A small network was shown many inputs. Here are its activations along a few directions, one row for each input.
Each table varies a few parts of the input and shows all the possible inputs, shuffled.
A made-up example of a description, with smaller parts first: line(4) and (point or (values(2) and ring(5)) or ring(11)).
Shared parts are said once, and a part with two or three values counts as separate values.

Other details of the inputs vary at random and push rows far along two fixed directions, the same in every table; ignore that.

Rows:
r1: [ -4  -8  -2  24  11 -31  14  22  -3  30 -21  52 -37]
r2: [  1 -13   5  17  23 -11  15  24   2  35  -6  35 -47]
r3: [ 49 -30  10  25 -34  34  13   1 -54  -8 -20  24  14]
r4: [-23  31  -7 -21 -16  16 -26 -22   0 -54  23 -52  65]
r5: [ 11 -31  13  16   1 -17  38 -10 -16  31 -40  31 -45]
r6: [-33   0  -4 -29  19 -30  15  -8  41  35  -8 -23 -42]
r7: [  7 -20   4  20   3  23  12   1 -21 -12  12   6   0]
r8: [ 60 -17  11  50 -22  34 -17  11 -64 -40  -7  40  33]
r9: [-35  43 -26 -41  14  20 -50 -15  37 -53  68 -91  59]
r10: [ 28  -7   2  -3 -12  13   1   8 -10   4  -3  13   8]
r11: [-40  19 -10 -16  26 -38  -5  24  42  36   8   6 -35]
r12: [-60   9 -10 -29  43 -24   7  -7  54  24  28 -33 -45]
r13: [ 51 -17   6  45 -33  30  -7  30 -60 -12  -5  60  29]
r14: [ 23  -6   3  -9 -28  36  -8   2 -19  -8  11 -12  24]
r15: [-11  -6   6  -1  -7 -28  25 -10   6  31 -35  19 -21]
r16: [ -1   1   7 -14 -24   9   2   2   1  15  -2   2  10]
r17: [  1  38 -19  -9 -12   5 -53   8   6 -40  36 -23  64]
r18: [ 24  -7   5  -7 -12  15   3  12  -8  12   2  17  -1]
r19: [ 10  -8   3   0   8 -20  16  -2   5  19 -26  21 -25]
r20: [  7  26 -10 -20   1  17 -37 -10  15 -39  36 -54  41]
r21: [-16 -26   9  21   1 -14  46 -12 -20  19 -37  37 -36]
r22: [ 70 -23  19  34 -37  33  -1   2 -63 -30 -25  44  35]
r23: [ 24  -7   1  11  -1  19  -1   2 -10  -9   5  -5   3]
r24: [ 66 -24   9  26 -32  39   4  10 -54 -14 -16  40  29]
r25: [-59   6  -6 -27  17 -20  22  -9  39  29   2 -14 -36]
r26: [ -2  -1  -3  12  25 -17   3  13   8  17  -4  19 -34]
r27: [ 13   0   9  -4 -13   5  -6 -15 -11 -17 -10 -18  18]
r28: [-27   5  -5 -23  34 -18   7   3  46  34   8 -19 -47]
r29: [-40   8  -2 -29   8 -37  14  -6  45  41 -15 -12 -29]
r30: [ -4  -5  -2   7 -17  18  14 -10 -23 -11  -4   4  17]
r31: [ -8  51 -13 -42   5  16 -65 -18  38 -63  53 -94  67]
r32: [  5  36 -16 -14   4  14 -55   2  11 -47  44 -44  55]
r33: [  6 -21   5  12  18  -7  24   6   5  29 -14  15 -47]
r34: [ 30  -7   5   8 -43  26  -2   0 -34 -11 -13  13  41]
r35: [  2  10   9  -6 -24  -5  -7 -14  -5 -10 -18  -6  30]
r36: [-43  26 -10  -9  30 -60 -11   1  45  16  -3   2 -26]
r37: [ -9   4   1   8  10  12  -9 -14  -6 -39  19 -28  27]
r38: [-35  -7   0  -5   4 -11  29  -7  10  18 -10   4 -26]
r39: [-48   0  -5  -7  44 -31  16 -14  35  11   5 -21 -40]
r40: [ 10 -24   8  30  20 -15  20  21 -10  32 -16  46 -48]
Description of these inputs: line(5) and (values(2) or line(6)).
Q: Changing only the line(5) part turns r32 into r40. The same change can be made to r15. Which row results?
A: r29
Q: Changing only the line(5) part turns r38 into r25. The same change can be made to r7. Which row results?
A: r12
Q: Change only the line(6) part in r18. List by row number the other rows that result.
A: r2, r11, r14, r16, r28
Q: Change only the line(6) part in r24. List by row number the other rows that result.
A: r1, r3, r23, r26, r34
